Each row below holds a small network's activations on one record, seen along a few directions.
Each row is followed by the record's values for the fields F, T, M, Y.
Not every record has every field; a missing one is written none.
Other fields move the rows too, some of them a lot.
Random noise pushes rows far along 24 fixed directions. That doesn't count. These rows show it; they differ only by the noise:
[ -47   84  -42  209   88 -307  -89  182 -144  337 -512  306  148   40
  158 -544 -104 -177  -49  174  492   44   49   80  -85   39  177 -208
  -80 -349  276  353  230 -548  413  498   79  185  -84 -276    2  220]
[   8  354 -202   43  -77  103   55  -83  -68 -265 -282  569  -31  128
  -16  451 -138  -58  413  181  -94  232   18 -182 -174 -540 -109  250
 -107 -240  161 -367  -43  175  126  386 -232  346  284  122   33  -94]
[ 335   55 -122  294 -145  -80 -142  227 -145 -136  433 -250 -162  178
  213  -77  454  -67  324  341    5 -293  472    2  -97  -84   97  130
  -91  -32 -364  197  -96 -113  -41 -315   32   53 -166   -3  162   54]
[-153  -50  202  118 -300  -33  -24  150  -78  -85  138 -223 -142  284
  259 -329 -525  -36   17  491 -116  224   29  552   64  326  501  160
  271  277   93   73   49  170   39 -453 -154 -274  151 -216  -97  268]
[ -91   34  162   25   51    0  326  -75   51  136  120 -441  405  -69
 -263  174 -184 -122 -120 -313  -64  -14  -98  240   19  116  -53  -59
  233  115  130 -318   41  120 -307 -207  272   13  -82 -101  133   81]
[ 314  341 -294   37  249  236 -555   98 -486 -470  -90 -249   44  206
   71  465  -39 -341  122 -125  543   88  -70   -8 -433 -139 -434   71
 -416 -272  194 -189 -125  395  214 -532  -18  243  128  -45  -81 -335]
[ 360  313  443   98 -166  202    1  -81 -230 -124   73 -445 -209  293
  448  169  -50  -77  -42 -171  -72  157  -52  511 -153  113 -263 -181
 -182  110  -22 -119 -424  397   71    6   -6 -115  124  -44 -115  156]
[-115 -237 -222  -36   48  118  556  339  227  154   38   51 -116 -130
  -48   14  326  -79 -157   54  -78   23  346  -41 -337   95  117 -129
 -191   76 -210 -193  176  -33 -124  -45  143  -83  -35 -144 -110  301]
[-253  180  390  -92  179  418  429  100  513 -105 -200  -23  232  238
  -14  -97  429  189  439  -24  228  343  361 -161   84 -184 -249 -184
  102   70  261  385  -91 -144  143  -92  107 -201 -155  -90   60 -117]
[ -54  285 -226 -506  182 -192 -410 -192  424  -44 -232   32 -161   90
  -74 -179  -31   17 -110 -127  240 -180 -123  -50  690  175  121 -316
   86 -542  201 -265 -155 -451  523 -327  407 -255  120 -216  106  482]
[-370  256 -265  -66   69  -86  543  183  -81   88  430  367  178  -89
  -89   45  173 -431 -198  275  385   22  460  321 -156   85  309  -60
   29  132    1   50  -95  131  -53  -52  261  174 -267  256  -15  138]
[-276 -140  128  129  196  119 -310  -51 -381  -96 -318 -240  565  -82
 -299 -183 -211  424   65 -112 -375 -146 -197  146  -69  144  232  132
  355  169   99  400 -185 -384 -405  131   76   44   40  290   94 -456]
[ 526 -110 -222  148 -122  -52  472 -128    0  261 -195  409 -569  -27
 -325 -152   85 -424 -305 -126   92   97  123 -218 -447  217   68 -225
 -456  -78   89 -614 -222  160  -16   41 -317  164  -10  107 -467   82]
[ -20    4  115 -629  160  357  -11   44  494 -250   95  112 -226 -258
  155  530  143  183  -75  -10  330  -69 -157 -380  269   50 -602    8
  -99  -99 -119 -185  388  531  320   -4 -109 -193  -68 -185 -346  357]
[  -8 -169   -4  210 -162  -54  229 -190  -42 -185 -558   42  -41   51
 -176 -412   38    1  264  229  133  347  262  342 -303  -94  498  184
  178  175  446  -49 -633 -303 -133   -5 -277   -5  309  122  213 -294]
[-500  -80  120 -272   59  650 -236  244 -163  115 -346   93  127 -469
 -172 -285 -167   87   53 -210  262  208  -78 -411  452 -222   43 -343
    4   45   47 -190   67  637  -22  -57  138  -70   98  138  174  106]
[  51  227  405   18   66   78  141  -91 -255   12  264    1  607 -484
 -438  444  154  -82   54  -34  255 -117 -227  174 -194 -273 -290  134
  269   52  202   32 -153  451  -29  640  -52  274 -223  -92  265  404]
[ -86   10   57  -97  125  330  390   46  468  -36    0  462  245   -8
  -28  145   86   83  256   97  -54  -34  379  389  618 -162  134 -107
  408  -71 -162 -291   -8  -40  -62 -122  166  270   24  -41 -211  451]
[-115  -64  -30 -113 -199 -417 -475  -67  264  197 -197 -215  145    9
 -102  -16 -176 -265  -10 -259  117  399 -417 -320  -24 -104  -38  -25
  -35  -23  223   80  315   67  462 -464  158  208  379 -199  -56 -185]
[-162 -333 -384 -128  125  -40  183  559    0 -115 -291  177  -39   25
   -4  493 -212   45 -143   83   94  -84  -73   32   32  200  538  -30
 -152   -3  -40 -169  444  138   78 -529    6  -60  -50 -104 -194   16]
[-223  112  201  288 -296 -255  283   37 -119   82  337 -187  -84   56
  172 -131  209 -202  133  227  143  149   19 -215   22 -268  -19  248
  142  237 -129  188  135  413   11   80 -129  157 -101  322   40 -258]
[  19 -460  493 -204   67  121 -180  177  -23   20 -147 -226 -154 -387
  329 -243   -7   55 -209 -200  -18  284 -187  554  234   55   20 -267
  140  154  220  158 -213  183  103 -183 -259 -162  223 -374 -180   -9]
[   1  -71  165  296  211 -238  223  521 -633  105 -390 -330  -48 -167
  385  241  327 -219 -494 -601  -46   50 -103  289 -138 -107   -3 -220
 -326  -22 -168  -62   89  116  -45  150  107  330   -3  283 -350 -404]
[ 351  -12    8   71  152   74 -373  -26  -53  -57  427  -84  133  192
  -59  119  -23  310  306  112 -327 -482  -66  -12   56  217  -61 -110
   64 -111  -33  484 -173 -324 -155  -69  -84 -143 -356 -210  206 -134]
[  58  119 -113 -355  -76 -149 -317  292  229 -281 -241  208 -629  -43
   76  330  150  208  -87   57 -213 -142  -76 -350  431  115  249   -2
 -265 -301 -111 -257  110   22  476  -46 -132 -330  121  -49 -135  469]
[ 336    6  -33  -31   53   10  -17    4 -173 -131  145    0 -306  211
   34  258  350  -14  -31   53   53  -75 -262 -182 -370  -43 -122  -61
 -231   10 -192  145 -195  284  308 -231 -145   99  -34  147 -398 -152]

[  47 -199  115  329 -262 -163   49 -105  336  432   34  -78  361  120
  -68  -33  -31   27  194 -335 -117  -83  -84 -211  504  -14   26 -141
  144  103 -157  182  219  -15 -123  -12  152  251 -132  101   97 -180]  (F f3; T t1; M none; Y y3)
[ -49  143 -121  -26 -237  -23  -14  347   31   -2   95   86   40  125
  261  296   54  118  -28   87 -185 -199  354 -128  -53  177   10   76
 -416  -94 -238  225  330  -76  -28  312  228 -310  -84  109  213  218]  (F f2; T t2; M none; Y y4)
[-253  -59   -1  -48   49 -411  235  -63   85  340  278 -206  -45 -253
  189 -226  225 -402 -198 -159   82  317   91  352 -236 -120  -11 -300
   30  113  184  134 -267 -241  -64   -4  189   80   64 -179  277 -272]  (F f2; T t2; M none; Y y2)
[  77  -84  -42 -344   68   48  344  -59  -91   22 -174  443  -52 -199
  -14   86 -169  156  -54  165 -219  -58   98  266 -372  -50  298  -87
   17   74   56 -162 -159 -272 -127  196  -22    6   -4  -29  -43   63]  (F f2; T t2; M none; Y y4)
[-175  183   75 -111  -98 -265   15 -460   77   31  360  199  -25  178
  114 -119 -266   90   75  424 -241  -15 -324  250   72  -44  191  157
  529  228 -229  152 -110  -76  137   37   17  271   80  189 -293   62]  (F f2; T t2; M none; Y y3)
[  97   21 -256  374   24 -207  139  232  456 -113  259 -159 -423  137
   59  618  355 -228   72 -308   40   19   25 -236  526  110 -105  -67
 -226   18 -198 -331   78  392  -13 -232 -270   89 -183  -24  -49  -74]  (F f3; T t6; M none; Y y3)
[-153 -108  296  131  -11    4  353   31 -483  140  -28 -237  -44  188
   51 -235   15  264  155  375  -26  -32 -555  -41 -331 -405  259  -81
  269  101  -95  252  -88  168  163   84  -17 -147  -90  -26  180   29]  (F f2; T t2; M none; Y y2)
[-648  156 -228  311  502  122  483   97  -10 -150   44   51 -141  177
   79   99  130   25  278  237  151  220  -10  -42   16 -154  144 -100
  275  278  -33  154 -223   53 -258  189 -201  199 -216  237  141 -560]  (F none; T none; M m5; Y y4)
[  40 -284  126  279  179 -153  157  308  289   76 -362 -305   40   34
 -227  -10  418  -29  238  -54  293  235 -131 -439 -333 -186   -9  -13
  -20   92  126  237  344 -159  289 -249 -171  144  -73 -410  -81 -142]  (F f4; T none; M none; Y y3)
[-374 -233 -101  305  -33 -310  333    6  -33   39  440 -278  408   16
  -10  -15  265 -397 -345  -25  314  205 -123  514  -18  -18 -167  322
  209  -32  263  216  -31  254  -31  -49   -6  -15  117   68   39 -242]  (F f4; T none; M none; Y y2)
[   8 -113  181 -166  -72  105 -220 -191 -323  -39 -197 -310  172 -178
  -42 -256  149  182 -337 -216 -344  -42 -288  205 -153 -123 -104  157
  132  -71 -172 -115 -207  -34   65   76  244  -20  463  239 -242  138]  (F f4; T none; M none; Y y4)
[ 217  -89 -339  298  -34  372 -319  194   16  172 -182  172  129  140
 -171 -282  516  -70  160 -110  197    3  241 -343 -116 -146 -163 -255
 -443 -357 -223  119 -128   -1  272    6  244   88  164  -20   26  312]  (F f4; T none; M none; Y y4)
[ 416 -315 -102 -100   -4 -132 -161 -102 -233  206 -466  -72  528 -140
 -142  -38 -101 -229 -313 -377  568  -74 -151  270 -304    9  -70 -100
 -158 -218  199  -69  123 -137  168 -274  334  271  105 -140 -125  -39]  (F none; T none; M m4; Y y1)
[  -5  211  314 -162  -73  -17   70  131 -258  -77   96  162 -326  -96
 -221  -59  -94 -129   60  138 -156  305  -45  -24 -132 -203  302 -125
  -33   66  395  -77 -294  207  177 -276 -291 -281  -99 -160  139   49]  (F f3; T t6; M none; Y y2)
[-381 -159  266  -67 -185  125 -289  217  -95  248  -21 -425  186 -521
  101 -445  116  -20 -180 -326   69  105   94   30  496 -127   51 -202
   71   81 -104   22    5  263 -132   79  344 -159  177   12  450  265]  (F none; T none; M m4; Y y2)
[ 377 -127   89  286 -185   33  181 -416 -561   24 -130 -124  222  -20
 -136 -238 -576 -103 -163  -33  208 -218 -131  136 -160   80 -257  396
   87 -115  325 -402   57  203 -510  300 -310   30  -90  207   36 -329]  (F none; T none; M m4; Y y1)
[ 125  197  -89 -281   69  243 -272 -491 -423  110  454  406 -226 -259
  -65 -584 -528 -269 -115  247   58  -46  -89  276  -30  -84 -154 -177
  112 -230  353 -310 -556  136 -165  196 -171  -99   26 -171  250  146]  (F none; T none; M m1; Y y2)
[-131  -25  177   71    8  -17 -212  105  -49  128  307 -328  -41 -157
  194 -511  253   40   -6  163  230 -140  179 -175   99  158  -56  -51
  113  233 -303  491  159  -65  -12  -31  111    4 -289  103  -41   -1]  (F none; T none; M m3; Y y3)
[  -8 -196  -68  266  132  -58  713  548 -525  -13  -71 -302 -193   50
 -243  290  134  284 -129    1 -626 -373   45 -126 -489   85  538  -12
 -222   51  -81 -187   42 -228 -531   20  -60 -489 -427   59  323 -164]  (F f4; T none; M none; Y y2)
[ 393   -9    3   96   98  116 -408  -24  -93   27 -138  207 -453 -131
  117  232  125   65   47 -229  240 -114  -71 -233   61  272   12 -462
 -386  265 -268  227 -399  249   -4  225 -301  224 -246  225 -149 -247]  (F f3; T t6; M none; Y y3)
[-291 -237  205  -95   20 -115  271  132  -44  -64  462 -162 -313  -81
  158   69  172   67 -419  105 -432  115 -397  -13 -201   39 -258  276
   55  159 -139  204  255  370   58  107 -340 -281   52   22 -445 -113]  (F f2; T t2; M none; Y y3)
[ 432 -331 -289 -103 -210 -251  713 -110   11  242  157   21  230  188
  -46 -212   33 -374 -328 -104  339 -101  354  189 -558   77 -128   80
 -369 -261  389 -160  154 -295  -95 -336  217 -341 -159 -227  148 -157]  (F none; T none; M m6; Y y3)
[  -3   57 -116  524  178 -336  477  242 -167 -391  -31   72 -248   10
 -253  379  312  -19   -9  109 -418 -113  104  -45   32 -169  -52  647
   39 -355  209 -382   76 -162 -299  491 -633  -48  -88  131   -9 -201]  (F f2; T t2; M none; Y y4)
[ -19   45  -23 -238    6 -147   59 -313  101 -216  -51  225  136   29
 -170  105  154   22 -112   28 -336  224 -147   14 -507 -271 -312  445
   47 -158  214   28  -51 -287  212  218  -90   32  396   25 -293 -161]  (F f4; T none; M none; Y y3)
[ 102   68 -282  165 -203 -338 -172    2 -105   51   78  -25  147  218
 -230  224 -380   12 -139   33 -537 -175 -175  263 -159  320  426  116
  -79 -119   86  -95  -14 -286  -53  120  120 -199  111 -189  270  375]  (F none; T none; M m5; Y y3)
[ 270  592 -158 -121  335   45 -595  236  -70 -115   11   70 -206  -26
  -46  518  -69 -107  200   73  157 -268  105  -91  -17  148  150 -397
 -153  -63 -311 -189  -10  -76  262 -175  263  423 -202 -232  -20  549]  (F none; T none; M m1; Y y1)
[-161  110 -301   63  301  -70 -117  -25  202 -170  238  451   55 -218
 -108  301  269 -148   59  228  594 -137   36   43  331    8 -279  113
   86 -333  173  145  -90   68  124  492 -280  174 -185  -24  103  102]  (F f2; T t2; M none; Y y2)
[  54  -85    4  -31   25 -161   -3   73  219 -170   24  244  -41 -144
 -436  564  101  153  359   79   75 -128 -202 -568  218 -175  170  161
  109   61  148   79   98  184   38  -89 -374   66 -299   60  205 -249]  (F none; T none; M m1; Y y2)
[ 284 -229  173  142 -203  224  407  142 -361  232   11   73  293 -229
 -415 -394  209 -240 -314 -278 -186  -49  365  -74 -204 -224 -160  180
 -170 -182   63 -399  165  178 -301    7   67  -22   47  175 -125  147]  (F none; T none; M m6; Y y4)
[  90  114    5  -69   55  153 -185   69   19 -301  245 -276  248   34
 -142  549 -406  127   54   47  -61 -276  111   83   -7  441 -110  271
   42  103   35 -114  289   77 -351 -371  -22 -171 -280  -95   25   15]  (F f3; T t1; M none; Y y2)

Which values does each new row have?
[ 447 -149   37  180  332  110  318   23   80  131  127 -220   83 -104
  -14  140  559  -82  259   43  626 -123  191  243 -629   27  -89 -461
  -62  282  -83  350 -450 -160  -60   44    6  240 -460 -426  218   43]  (F f3; T t6; M none; Y y1)
[  44 -103 -180   18   87  -88  186   30 -320 -177 -371  103  171 -172
  -99   86   28   69  -41  -89  397 -262  219  -39  -26   37  168  178
 -136  -72  298   21 -104 -223 -282  163 -123  -69 -335  348  238 -535]  (F f3; T t1; M none; Y y3)
[ 293  500  190 -185   49  235  318 -233  280  147   57  370   13  -48
 -131  217   58 -347   93 -210  239  231  321   76 -251  -82 -337 -400
 -204    9  145 -318 -282  109  148  158  120  294 -163 -154 -125  350]  (F f3; T t1; M none; Y y3)
[-316   29   64  230   93  191  150  265  349  -14 -104  276   93  -33
 -417 -212  139   33 -119 -130 -247  111  400 -171  482  277   11  129
   56  -90   86  -71  220 -116 -224  246 -121 -156  -46  144 -199  270]  (F none; T none; M m6; Y y2)
[  27  -44 -150 -180  289  251 -200  -87   82 -138 -355  -86  -14  257
  180  -89   85  242   49  -75  410 -161 -233  -61  265  -23 -197 -215
  -37 -370   32   38  -95 -135  286 -109  187 -226   52 -113   61   66]  (F none; T none; M m5; Y y2)
[-249  281  203 -480  338  155  -60  -89 -201 -172   43  144  328 -458
 -116  428 -164   75 -234 -174  145 -122  -67  273  108   83  -87  -41
  232  194  -10  -35  -69  162 -168  102  182  213 -174  320 -162  -65]  (F f2; T t2; M none; Y y4)
[-250  697  110  -89  -66 -203 -115  -59   68 -480 -282 -128  -10  572
 -138  437 -356  240   97   52 -379  -19 -149   64  513  137  434  318
  310  -32  -48 -332   60 -113  212 -394  239 -132   93  365 -169  211]  (F f3; T t6; M none; Y y1)
[  -5  215  330 -310  -35   18  -37   15  183   93 -200 -225    3 -222
 -222 -338  360  159 -110 -166  -13  -74  316 -259   -1  164   53 -193
  -77   32  -72   87  -94 -389  109    8  401 -303 -133   86   79  405]  (F f2; T t2; M none; Y y4)
[ -12  182  -50 -128  242   93 -255 -184  164 -126 -365  207   91  -91
 -147  238 -136  269  191  109  448 -226  -81 -190   43  268   21  -89
   83   58   14  169  -99 -211   38  417   -3  149 -229   98   84   85]  (F none; T none; M m1; Y y2)
[  -5 -377 -273  193 -134   15   78   78  -53  181 -112 -179 -332  -52
   63  -25 -274  -79  -87   65  -57   29 -222 -287 -163   -5   11   55
 -114   38 -325 -528  432  337 -197 -176 -108   94  203  -65 -149   28]  (F f2; T t2; M none; Y y2)
[ 102  -67  283  208 -351 -280 -157  -64  240    9 -141  -46 -158   41
  242 -190  -86    8  318  -49 -141  298  241   78  244   19  234   31
   21  252  240  260 -178 -222  -63  -34 -306  -27   52    3  199 -449]  (F f4; T none; M none; Y y3)
[  97 -129  -77  -20 -136   92 -169 -441  248  327 -147   41  237 -176
 -393 -423 -124  -56  168 -145  -78  162  189 -230 -362   75   21 -150
   88  314 -129  -39 -166 -287 -304 -170  251  387  197  180  -52 -191]  (F f2; T t2; M none; Y y4)
[-116  188 -104 -197   82 -110  191  170  107 -149  603  418  -31  -61
  130  421   77   16 -114  273 -644  -93  134  277 -169  -25  -95  242
   30  -81 -127   75  167 -178   46  307 -113  -18  -78 -213 -233  321]  (F f3; T t1; M none; Y y3)
[ 247 -596  412  259 -140 -196  125  361 -173  123 -228 -101  175 -302
 -364 -152  542    6 -351 -295  192  -58  -64   55   93  125  247   63
  -82   76  129  413   18  180  123 -146 -259 -120 -187  161 -269  -73]  (F f2; T t2; M none; Y y3)
[-230   65 -364  112  404 -156   50   70 -332 -216 -126 -466 -266 -294
   80   98  170  -46 -257  120  176 -159  -78   41 -602  108  -37  210
    5  159 -322 -317   14 -164 -240  334   -4  192    9  -17  -17   59]  (F f3; T t6; M none; Y y3)
